Each row below holds a small network's activations on one input, seen along a few directions.
In each table, some parts of the input vary, and every possible input appears once, in random order.
Descriptions start from the smaller parts, as in this example, which fits no table here: one of 8 places around a ring, together with either a single point or one of 11 places around a ring or (one of 3 separate values, together with one of 6 places along a line).
Shared parts are said once, and a part with two or three values counts as separate values.

Other details of the inputs shift rows strongly along two fixed directions, in all tables alike. That doesn't count.
To show where, the next rows are all for the same input, with only those details redrawn:
[-38 -21 -10 -50 -22  36  19  10  14   1 -73  -4  -9  -1  -5]
[  3  47 -21   7 -61 -42 -39 -17 -40 -55  52   1  21 -28 -38]
[  7 -37  42  22  18 -11   3   1  21  77  69 -19  25 -16  28]

Rows:
R1: [-23 -26 -15 -46  -2  25   0   9   8   1 -90   9  -6  -2  -2]
R2: [-16 -11   0 -35   0  25  22   2  17 -22 -94  -6   5  21  15]
R3: [-29 -16  -7 -31   3  27  14  -2  19 -18 -92  -5   7  24   7]
R4: [  9 -24  45  18  11 -13   7  11  21  60  60 -12  22 -22  33]
R5: [  8  40 -36  40  -2 -35 -33 -16 -44 -55  66   1 -27 -12 -18]
R6: [  6  60 -18  11 -29 -44 -25 -21 -25 -83  27  -4  37   7 -54]
R7: [ 24  56  -5   6 -30 -33 -32 -26 -26 -55   5  11  12  -3 -18]
R8: [ 24 -28  44  16  28 -25  -6   8  22  66  44  10  12 -10  39]
R9: [ 32 -49  17  62  62  18  15   4  26  63  84   0 -15   9  41]
R10: [-27 -24  -6 -53 -10  21  18  14  10 -13 -83  12  -1   1  17]
R11: [ 26  35 -26  46 -20  -7 -11   3 -48 -68  60  16 -11  10 -21]
R12: [ -4  12   3 -49   9  27  35   3  28 -10 -86   0  -6  28 -12]
R13: [ 10  42 -24  10 -47 -61 -51 -23 -50 -65  52  16  31 -23 -26]
R14: [-21  -3 -13 -31   9  33   6  -2  17  -5 -98   1   5  15   4]
R15: [ -7  16  -7 -47  18  33  24   3  29  -2 -89   2  -2  22 -19]
R16: [-24  -3   1 -49 -25  31  15  26  25   5 -78  10 -27   0  -2]
R17: [ 23  44 -17   7 -35 -53 -56 -13 -39 -43  30  23  12 -25 -31]
R18: [ 16  49 -19  15 -57 -42 -51 -13 -38 -41  49  -2  14 -31 -46]
R19: [-36 -16 -17 -24  18  43  34  23 -13 -23 -66  -2 -49  29   8]
R20: [-18  -3   3 -44  10  24  39  10  28 -24 -84 -11   9  29 -12]
R21: [ 32 -39  27  63  54  17  37  12  15  71  68   9 -19  18  41]
R22: [-14   4  -2 -35  12  35   5  -7  17  -3 -98  10  -7  11   0]
R23: [ 16 -42  27  53  77  -3  19   1  16  86  67 -11 -32   0  49]
R24: [ 13 -35  32  50  64  -1  29   8   6  79  62  -9 -28  13  48]
R25: [ 21  45 -12   7 -49 -38 -45  -3 -26 -27  31   6   1 -26 -41]
R26: [  3  47 -21   7 -61 -42 -39 -17 -40 -55  52   1  21 -28 -38]
R27: [ 19  72 -23  10 -20 -38 -31 -18 -23 -62  24  -3  35   0 -52]
R28: [ 27 -50  18  56  54  20  16   9  19  53  81  -5 -10  21  42]
R29: [  4 -45  27  43  70   1  14   7   9  67  74 -22 -18  14  51]
R30: [ 36 -45  24  66  64  16  27  -2  24  70  71   8 -22   4  38]
Describe the family of inputs behind these rows. -> one of 5 places around a ring, together with either one of 2 separate values or one of 4 places along a line
The inputs of R1 and R17 match in every part but the place on the ring of 5. If R14 is changed in the same way as R1 into R17, which row does it become? -> R22
Change only the place on the ring of 5 in R29. List by row number the other rows that result. -> R5, R19, R23, R24
Change only the choice among 2 separate values in R28. List by row number the other rows that result. -> R29
Change only the place on the ring of 5 in R27. List by row number the other rows that result. -> R6, R12, R15, R20

Rows:
R31: [-34 -19 -13 -24   3  28  19   8  14  15 -30 -13 -27   8  -2]
R32: [-23 -16  -5  -8  17  21  22  12  -6   7 -46   1 -27  17  15]
R33: [28  0 11 18 22 -1 10  0 16 43 34  5  9 -4 -3]
R34: [-25 -17   0 -19   0  23  27  16   6  14 -38 -12 -25  16  -4]
R35: [ 20  -8  37  20   6 -10  -4 -12  13  55  39  -1  18 -12  28]
R36: [ -3  57 -47 -12 -48  -3  -9 -15 -26 -98 -22  13   9   0 -62]
R37: [ -9 -20   1 -16  -9  33  21  20  11  17 -39   7 -32   3  -3]
R38: [-14  -1   1 -24  22  25  30   3  21  10 -43  -7  -9  11 -13]
R39: [-10  36 -18 -29 -40 -29 -15  -9 -26 -54 -15   1   4 -18 -22]
R40: [-14 -31  -6 -10  11  33  25  12  -6  -5 -40   3 -14  18  18]
R41: [ 48  15   0  46  21 -36 -19 -20  -4  10  64   8   5  -1   3]
R42: [-20 -22   5 -42   9   4   7  13  13  13 -50  -7   1  -3   4]
R43: [ 13   6  12   9   8 -31 -28  -3  -5  15  33 -15  24 -13  -6]
R44: [  0  -5  -1 -21   2  30  25  26  18  15 -43   9 -17   8   0]
R45: [-24 -25   6 -32  -9  10  26   8  21   4 -44   2   8   1  15]
R46: [  0 -30   4  15   6  12   6   1   9  25  51 -17   3  -1   9]
R47: [ -7 -18   3  31  38  -8   0  -4  -5  39  44  -6  -8  -2  28]
R48: [  5  48 -34  -3 -35  -9 -19  -7 -37 -97  -9  13  -2  14 -23]
R49: [ 14  10  20  28 -18 -29 -10 -16  -1   6  51  -6  34 -11   9]
R50: [ 16  21   5  22  -9 -12  -1   3  -7 -20  52  -1  19   1  -6]
R51: [  3  -4  26  10  18  -5  -8  -8  15  40  13 -24  17 -10  11]
R52: [  8 -27  17  19   3   7  13   8   2  24  45 -14   5   5  10]
R53: [ 12   0   9  21  -3 -28 -26  -3   1   5  40  -6  37  -8  -6]
R54: [ -9 -18   2 -31   2  20  -7   9  14  25 -55   7   1   5  -1]
R55: [ 16  16  25  20  -4 -33 -13 -18  -5  19  51 -19  22 -19  10]
R56: [  1 -12  21  17   5   2  -5  -6  20  27  10 -12  30  -1  11]
R57: [ 24  14  13  38  35 -32 -11 -20  -2   8  57  -6   6   8   3]
R58: [ -6 -23  -3  -3  12  26  16  14   2   5 -49  17 -37   2  15]
R59: [-14 -22   6 -42   1  13   1  12  13  19 -48  15  -3   0   4]
R60: [  0 -29  -3  26  26   6   3  -6  -8  20  44  -5   5  -3  27]
R61: [ 25  50 -29  14 -28 -25 -29  -5 -31 -69   9  20 -16  -2 -18]
R62: [-15  -4   3 -15  26  21  19  11  10  -3 -46  -2 -22  27  17]
R63: [ -9  -8   6 -21  -2  30   0  -1  16  24 -58   1   1   2   4]
R64: [-16  24 -29 -28 -45 -23 -21   0 -19 -68 -27  11  16  -8 -33]
R65: [ 13 -22   3  38  29  -4 -10  -3   1  34  46   9 -17 -18  26]
R66: [ -4  44 -46  -3 -57  -7 -32  -6 -29 -68  10  16 -26 -22 -44]
R67: [ 13  26  17  21   8 -23  -3   4  -6   2  55  -9   7   0  -6]
R68: [  1  37 -15 -19 -48 -28 -24 -13 -28 -46   2  22   5 -20 -20]
R69: [ -4 -22  -5 -10  26  29  22  -5  17  -8 -47   4  -6  27   4]
Describe the family of inputs behind these rows. -> one of 3 separate values, together with either one of 5 places around a ring or (one of 2 separate values, together with one of 4 places along a line)
The inputs of R54 and R43 match in every part but the choice among 3 separate values. If R66 is changed in the same way as R54 into R43, which row does it become? -> R31
Change only the choice among 3 separate values in R34. List by row number the other rows that result. -> R37, R52
Change only the choice among 2 separate values in R44. List by row number the other rows that result. -> R61
Change only the place on the line of 4 in R62. List by row number the other rows that result. -> R32, R47, R57
Which other rows agree with R45 in the choice among 3 separate values? List them by row number. -> R36, R40, R46, R48, R49, R50, R52, R53, R56, R60, R64, R69

Rows:
R70: [  5  11   3  12 -22 -24 -16  -4 -13  -6  51  -3  10 -15  -7]
R71: [ -3  25 -23  -5 -26  -7 -15  -2 -25 -33 -12  11 -20 -10 -19]
R72: [  8  26   6  -2 -16 -35 -31 -14  -9  -7  15  -1  26 -18 -13]
R73: [ 12  16  -8  19   1 -22 -16  -7 -21 -18  29   6  -3  -3  -1]
R74: [-14   3 -18 -25 -26  18   2   7  -2 -24 -40   7  -8   0 -15]
R75: [-10  -3  -4 -37  -4  32  23   9  20 -11 -81   9  -8  16  -4]
R76: [-10 -30   8  -8  17  22  17   8  17  21 -28  -2  -2  10  20]
R77: [ 15  -5  11  21   5  -7  -7  -1   1  25  40   3   3 -11   7]
R78: [ -4  12 -13  -3   3   5   2   0  -5 -16 -17   0 -16   5  -9]
R79: [-10  26 -18  -8 -23  -8  -4  -3 -18 -41   0  -5   4   1 -24]
R80: [12  4  5 17 13 -4  1 -4  4  8 27 -4  1  4 -1]
R81: [ -7 -29   3  -8  23  23  17   7  16  19 -33   4  -9  10  20]
R82: [  0 -32  26  12  26   3  11   1  15  41  23 -13  11   4  31]
R83: [  7 -24  24  15  29   6  16   3  20  42  27 -14  10   7  15]
Describe the family of inputs behind these rows. -> either one of 2 separate values or (one of 3 separate values, together with one of 4 places along a line)
Which other rows belong to the same alternative as R77? List them by row number. -> R70, R71, R73, R74, R76, R78, R79, R80, R81, R82, R83
